Each row below holds a small network's activations on one input, seen along a few directions.
In each table, some parts of the input vary, and every possible input appears once, in random order.
Descriptions start from the smaller parts, as in this example, which fits no table here: values(3) and (point or line(11) or (line(6) and ring(8))).
Shared parts are said once, and a part with two or three values counts as separate values.

Other details of the inputs shift rows strongly along three fixed directions, in all tables alike. That doesn't count.

Rows:
r1: [  0   3 -16   1 -15  17  -6 -13   6  -1   3]
r2: [-11  -6   6  27  -6  43   6 -19  12 -27   3]
r3: [  8 -18 -26  -1 -18   6 -17   4 -10  20 -17]
r4: [ 10   6 -11 -11   9 -15  -4  -5   2   6   2]
r5: [-23 -33  22  13 -12  62  15   8   3   6 -14]
r6: [-19 -11  58   7  16  41  27  10  16   9  -5]
r7: [ 14  22 -11 -30  -1 -22 -15  12  11  18  -6]
r8: [-11 -33  27  22 -13  51  17  -6  -7  20   1]
r9: [  7  19  -2 -19  18 -41  -9  14   8  -7  -6]
r10: [  5 -16 -28  -7 -29  11 -21  11  -9  10 -26]
r11: [ -5   1  37   2  16  -7  22   2  -4 -15  17]
r12: [  6  19   5 -21   4  -8  -6  12  15  21  -7]
r13: [ -6  11  16   5  20 -32  16  -3 -13 -23  28]
r14: [  6  14   9 -21   5  -9  -2  11  11  10 -15]
r15: [  1   6  16  13  27 -10  10  -9  10 -16  30]
r16: [ 4  6  4  0 16 -4  4 -1  9  9 -4]
r17: [ -1  11 -24  12 -15   8  -1 -30  -9 -18   5]
r18: [ -5 -12  17  33  20 -25  17 -12 -20 -33  38]
r19: [  7   1 -15   0 -16 -12 -14   1 -12  -9  -9]
r20: [-13 -30  27  19  -8  57  23 -14   0  19   1]
r21: [ 18  19  -3 -17  20 -37  -9   5  11   3  14]
r22: [ -9 -16  30  -1   5   2   6  31  -1  10 -11]
r23: [ -3  -1 -35   5 -23  14  -8 -26 -10 -10  -2]
r24: [ 11   8 -29 -20   3  -6 -22  13  18  31 -37]
r25: [ -2  -2  15  18  29 -35  19 -14 -13 -34  42]
r26: [ 10  12 -21  -3  -6  -7 -12 -12   4 -23   4]
r27: [  9  -5  11  -5   4 -18  -4  18  -3  27  -9]
r28: [-23 -22  44  20   3  31  20  13  -8  12   7]
r29: [ -2  -2  -9   2 -18   1  -7   3 -14   7  -5]
r30: [ -6  -7  26  11  16 -32  15   8 -15 -31  32]
r31: [  0 -14 -26  15 -36  24  -9 -18 -19 -18  -7]
r32: [ -4 -10  32  18  21 -13  15   7 -10  -2  18]
r33: [ 10  10 -38  21 -14   6  -7 -42  -5 -22   2]
r34: [-13 -14  40 -19  -2  30  16  24   5  46 -11]
r35: [ -7  -9 -24  27 -16  13   1 -26 -14 -43   2]
r36: [ -9  -1 -26  13 -16  18  -6 -18  -3  -9  -6]
r37: [-23 -21   8   8 -14  54  11  -1   7  19 -11]
r38: [ 15  15 -24  13  -1  -6  -6 -31   4 -23  20]
r39: [  4   4   8   4  25 -21  12  -6   4 -14  22]
r40: [  2  -3  12  -8   2 -15  -5  29  -3  11 -15]
r41: [-11   1  19   7  17 -20  17   3 -11 -17  25]
r42: [  7  11  -8 -15   2  -9 -14  12  16  -3  -7]
r43: [  1   0 -35  -6 -28  13 -16  -4  -5  15 -27]
r44: [ 18  12 -24 -31  -3 -14 -18   7  10  32 -25]
r45: [ -5  -1  24 -25  12   4   2  32  19  23 -20]
r46: [  8   7 -12 -28  -8 -32 -17  24  -8  27  -9]
r47: [ -2   7  13  -6  12 -16   7   9  -4 -10   2]
r48: [ -4   4 -22  14 -11  11  -5 -20   2 -21  14]
r49: [  2  12  20  18  32 -19  13 -12   9 -28  36]
r50: [  1   2  -3 -13   9 -50  -7  21 -12   1  11]
r51: [  2  10 -18 -21  -8   3 -15  14   8  28 -31]
r52: [ -8  13  36  -7  27 -14  12  15  14   2  16]
r53: [  0 -20 -33  30 -16   4  -6 -20 -20 -20   7]
r54: [  4  21  27   3  19 -22  14 -11   7 -35  34]
r55: [ -7   6  10  13  -1  29   6 -11  10  -3   5]
r56: [  4  17  -5 -20   1 -17  -2  -2  -1   6   4]
r57: [  9  12  -2   1  23 -44   2  -1  -7 -11  14]
r58: [  6   0 -20 -29 -11 -23 -20  29 -10  29 -17]
r59: [ -6 -12 -28  11 -24   7 -14   2 -14   1 -14]
r60: [ -4 -14 -16   7 -21  22   1 -14 -11 -18  -4]
r61: [  4   2 -17  -9 -19  18  -7 -12   4  -1 -17]
r62: [ 11   0 -40   6 -19   5 -15 -18  -4   3 -20]
r63: [ -1   3 -13 -20   0 -25  -7  17  -4  11  -4]
r64: [  3  -7 -36  16  -9   3 -11 -16  -7  -8 -12]
r65: [  1  -8  31  -9  23 -16  14  13  -2  15  12]
r66: [ 10  14  20 -32   2  10 -11  33  27  36 -31]
r67: [  5  14 -27  28 -11  13  -8 -35   0 -49  10]
r68: [  2   2 -20 -11  -9 -17  -6   0 -13  -1   3]
r69: [ 12  13   5 -11  17  -5  -9  13  22  22 -12]
r70: [ -4  -8  26  20   0  59  14 -14  19  17  -1]
r71: [  6   5  -2 -15  -3 -17  -1   2  -5  -5   0]
r72: [-17 -18  50 -10   6  44  23  17  17  26 -10]
Description of these inputs: values(3) and line(4) and ring(6).
The inputs of r14 and r72 match in every part but the ring(6) part. If r19 is changed in the same way as r14 into r72, which row does it become?
> r10
The inputs of r64 and r62 match in every part but the ring(6) part. If r49 is changed in the same way as r64 into r62, which row does it become?
> r70
Change only the values(3) part in r12. List by row number the other rows that result.
> r66, r70
A walk changes only the ring(6) part. It starts at r66 and steps to r54. List the rest of the walk in order.
> r26, r42, r2, r67
Change only the line(4) part in r9. List by row number the other rows that result.
> r2, r22, r35

Rows:
r73: [ 20   4 -59  14 -23   2 -24 -17  -6 -24  -9]
r74: [-18 -29  14  -1  -4  50   1  18  24  32 -41]
r75: [-21  -4  22  32  -4  37  31 -27   0 -40  19]
r76: [ 11   7  36 -17  31 -39  12   8  -3  22  31]
r77: [ -2   6  24 -39 -17  36 -18  34  24  49 -41]
r78: [ 18  21   8  -6  16 -61  -7   2  -4  -2  23]
r79: [ -7 -24  -3  31 -16  56  -4  -3   5  -5 -25]
r80: [-27 -38  37  17  -2 -13  33  19 -50 -22  34]
r81: [  3  11  18   8   4 -14   3  -9   3 -44  16]
r82: [-17 -18  36  20  11  44  23  -5   0   3  27]
r83: [  8  16 -22 -36  24 -21 -13  39  12  40 -30]
r84: [  6   6  34 -16  37 -42  17  23   4  24   6]
r85: [ -4  16 -29 -16 -17  -2  -3 -22   3 -14  -9]
r86: [  0  13 -38  12   3 -28  -7 -34 -11 -12  16]
r87: [ 11  16 -37 -20 -27   1 -22 -19   1  -7  -1]
r88: [ 20  -3 -39  15 -17  -7 -23 -10  -2   1 -18]
What do these inputs look like to the network?
> point or (values(3) and ring(5))
A walk changes only the ring(5) part. It starts at r84 and steps to r86. List the rest of the walk in order.
> r76, r78, r88
Change only the values(3) part in r73. List by row number the other rows that result.
> r77, r78
Change only the values(3) part in r83. List by row number the other rows that result.
> r85, r86
